Each row below holds a small network's activations on one input, seen along a few directions.
In each table, some parts of the input vary, and every possible input appears once, in random order.
A made-up example of a description, with smaller parts first: ring(5) and (point or ring(11) or (values(3) and line(4))).
Shared parts are said once, and a part with two or three values counts as separate values.
(in the rows, 128 means zero)

Other details of the inputs shift rows strongly along two fixed directions, in all tables alike. That doesn't count.

Table:
R1: [148  87 102 121 100 100 151 142 136  83 157 154 137 134]
R2: [120 110 138 200 116 142  83 101 118  57  91 161 155 100]
R3: [109 176 144 172 142 120  57 125 116 109  73 105 150  80]
R4: [111 104 113  73 147 147 167 163 127 146 146 117 106 159]
R5: [122 169 163 192 164 131  54  89  99 105  55 101 127 109]
R6: [134  97 118 117  89 159 170 123 134 161 175 153 133 147]
R7: [118  91 124 133  76 150 142 133 143 107 164 168 161 134]
R8: [124 146 148 123 169 132 132 106 131 137 105 124 107 136]
R9: [132 154 110 133 129 136 126 144 125 199 125 113 129  98]
R10: [104 226 126  71 149  82 113 185 178 207 115  94 149  63]
R11: [165  90 104 104 125 114 179 126 118 137 164 131  93 165]
R12: [101 123 154 144 153 129  97 115 132  48  92 141 134 125]
R13: [118 140 169 162 133 145  92  86 118 104 106 120 132 147]
R14: [140  98  90  82 104 102 162 177 132 116 170 126 123 144]
R15: [121 148 132 113 155 127 140 126 143 148 120 131 119 122]
R16: [147 165 112  84 146  85 138 156 127 172 136  82 107 134]
R17: [138  50 164 192 111 181 137  40 102  42 129 181 119 181]
R18: [165  95  95  98 113 108 182 141 129 144 171 139 111 147]
R19: [108  97 114  95  78 150 148 162 133 136 178 133 147 142]
R20: [134 196 139 150 158 121  90 120 118 202  88  86 122  92]
Each input here is: values(4) and ring(5).
Changing only the ring(5) part turns R10 into R8. The same change can be made to R7. Which row results?
Answer: R17

Table:
R21: [122 158 123 120 120 116 112 149 134 153 126 112 141 104]
R22: [145 150 149 142 152 108 119  91 126 123 108 119 110 132]
R23: [122  71 131 155 103 155 131 110 120  57 137 167 138 148]
R24: [127  73  68  68  86 150 195 201 133 174 197 142 135 143]
R25: [132 166 143 125 162 124 118 115 122 169 106  98 107 127]
R26: [111 157 126 112 119 123 119 152 146 155 132 121 147 101]
R27: [124 146  97  82 107 120 146 185 139 194 158 108 141 112]
R28: [108 247 152 120 146  87  68 145 160 197  89  83 157  58]
R29: [142  82 144 167 140 146 133  76 108  70 117 151 105 165]
R30: [123  65 131 157 103 157 133 108 119  54 137 170 140 151]
R31: [128  60  64  69  81 155 200 201 130 166 202 146 130 148]
R32: [132  89 155 176 151 128 108  74 113  13  92 157 116 152]
R33: [142 163 153 149 159 107 108  91 125 129  99 113 112 126]
R34: [134 166 155 150 164 117 102  94 120 138  92 106 111 124]
What is each input in this table made of?
Answer: point or line(5) or (values(2) and line(4))
Change only the line(4) part in R30. List by row number the other rows that result.
Answer: R24, R27, R28

Table:
R35: [128 165 142 137 144 117 106 117 130 148 107 110 127 113]
R36: [133 110 124 125 129 130 140 126 125 117 134 134 120 141]
R37: [131 167 145 138 148 116 106 112 128 149 105 108 123 115]
R38: [135 109 125 126 131 133 142 121 122 121 134 133 117 144]
R39: [131 110 128 134 127 140 136 119 121 120 131 135 122 141]
R40: [128 116 123 125 123 130 134 133 128 120 134 133 128 133]
R41: [130 108 121 123 123 130 140 133 127 114 137 137 127 137]
R42: [124 128 122 121 118 128 130 140 132 135 135 129 136 122]
R43: [132 145 133 126 138 125 126 123 127 151 124 116 121 128]
R44: [125 110 122 128 117 135 134 133 128 117 137 138 133 131]
R45: [134 111 128 131 130 138 139 118 121 127 132 132 118 143]
R46: [128 111 122 124 122 132 137 132 127 117 137 135 128 136]
R47: [120 184 126 109 129 117 114 153 139 200 126  98 140  96]
R48: [131 108 123 126 125 137 141 127 123 122 136 135 122 141]
R49: [129 112 122 124 123 129 137 132 127 115 136 135 127 135]
R50: [130 109 130 137 128 140 134 116 121 115 129 137 122 140]
R51: [124 112 122 131 114 146 135 131 124 132 139 137 134 132]
R52: [125 151 123 112 129 119 126 145 134 158 130 113 131 116]
R53: [129 112 120 121 123 128 139 135 128 119 137 134 127 135]
R54: [123 156 122 109 126 118 125 150 138 164 132 113 135 112]
R55: [125 115 119 123 116 134 136 138 129 126 140 136 133 130]
R56: [123 149 145 152 133 120  98 112 130 109 105 128 138 111]
R57: [124 110 108 107 107 148 153 154 128 160 157 131 133 133]
R58: [123 151 143 146 135 120 101 115 130 117 106 124 135 112]
R59: [129  97 166 201 139 138  91  59 112  17  86 162 130 140]
R60: [133 113 124 125 129 138 143 125 122 135 136 130 118 142]
R61: [129 125 119 114 126 122 137 142 132 132 136 126 128 129]
R62: [128 160 141 135 143 116 109 119 130 140 109 113 127 115]
R63: [131 107 125 131 125 129 135 125 126 101 132 139 126 137]
R64: [130 116 126 128 128 137 137 124 123 130 132 132 122 138]
R65: [127 112 125 129 123 134 134 129 126 115 133 136 128 134]
R66: [130 111 121 123 124 127 138 133 128 112 135 135 126 136]
R67: [126 160 143 141 141 113 102 118 132 125 105 118 132 111]
R68: [124 128 122 122 121 129 130 139 131 134 135 129 133 123]
R69: [130 112 123 126 125 127 135 130 127 110 133 136 126 135]
R70: [133 113 125 125 130 130 139 124 125 118 133 133 120 140]
R71: [132 159 142 134 148 113 112 114 129 139 109 113 121 119]
R72: [128 160 143 139 143 116 106 115 129 136 107 115 127 115]
R73: [123 163 142 142 133 115  98 121 134 129 107 119 140 105]
R74: [123 152 146 152 134 119  97 111 131 111 103 127 139 110]
R75: [127 165 142 135 144 114 106 119 131 142 107 111 128 112]
R76: [127 113 121 124 120 134 137 134 127 122 137 135 130 134]
R77: [126 156 146 146 142 111  99 112 131 113 102 121 132 113]
R78: [126 111 124 132 119 135 132 129 128 112 133 140 133 131]
R79: [123 130 112 105 111 139 143 155 131 174 150 121 135 124]
R80: [132 126 120 111 130 124 142 138 130 142 138 124 120 134]
R81: [126 113 122 125 121 135 136 133 127 121 137 135 130 133]
R82: [131 130 102  80 123 123 161 169 136 182 159 113 120 132]
R83: [127 110 123 127 122 135 136 131 126 117 135 137 128 135]
R84: [125 148 128 121 130 121 122 137 133 145 125 119 132 117]
R85: [135 110 126 127 131 133 142 120 122 121 134 133 117 144]
R86: [126 115 119 121 118 134 138 138 129 128 140 134 132 131]
R87: [127 114 122 125 121 134 136 133 128 122 137 135 130 133]
R88: [126 110 122 127 118 135 136 133 128 118 137 137 131 133]
R89: [127 114 122 124 122 133 136 134 127 123 136 134 129 134]
R90: [132 153 143 138 147 115 112 110 127 131 108 116 121 123]
What is each input in this table made of?
Answer: values(4) and (point or ring(5) or line(8))
Changing only the values(4) part turns R69 into R63. The same change can be made to R78. Which row results?
Answer: R55
Changing only the values(4) part turns R76 into R87. The same change can be made to R47. Which row results?
Answer: R51
Change only the values(4) part in R36. List by row number the other rows that result.
Answer: R70, R80, R82

Table:
R91: [128 106 105 106 108 138 154 156 131 148 157 135 133 134]
R92: [134 185 148 131 163 109 104 111 128 167  97  94 113 115]
R93: [130  78 143 172 125 144 122  85 116  39 115 167 127 147]
R94: [129 186 150 143 151  94  87 114 136 128  92 105 132 101]
R95: [126 160 115  89 133 105 134 164 141 174 138 103 128 115]
R96: [124 101 119 128 116 142 140 135 126 112 139 143 134 135]
R97: [126 185 153 141 151  95  87 113 138 126  93 107 133 101]
R98: [127  76 113 124 104 153 156 135 125 104 155 156 132 148]
R99: [127 184 148 146 146  99  87 115 136 135  94 108 134  95]
R100: [142 103  99  84 125 138 180 154 122 180 167 118 105 155]
R101: [123 106 108 111 103 146 149 154 127 149 155 135 137 132]
R102: [140 106 138 142 141 140 139  97 116 111 124 136 106 155]
R103: [120 107 160 195 128 147  87  74 114  43  92 156 139 128]
R104: [128  73 109 118 112 147 159 140 123 100 153 152 124 150]
R105: [118 163 111  89 114 125 135 173 142 202 150 105 141 106]
Changing only one part turns R102 into R92. The same change can be made to R105. Which row results?
Answer: R103
What is each input in this table made of?
Answer: values(3) and (point or line(4))
Start at R95 and move only the line(4) part, one step at a time. The first step leads to R104. Which rows follow, in order?
Answer: R96, R103
Change only the values(3) part in R94. List by row number the other rows that result.
Answer: R95, R97
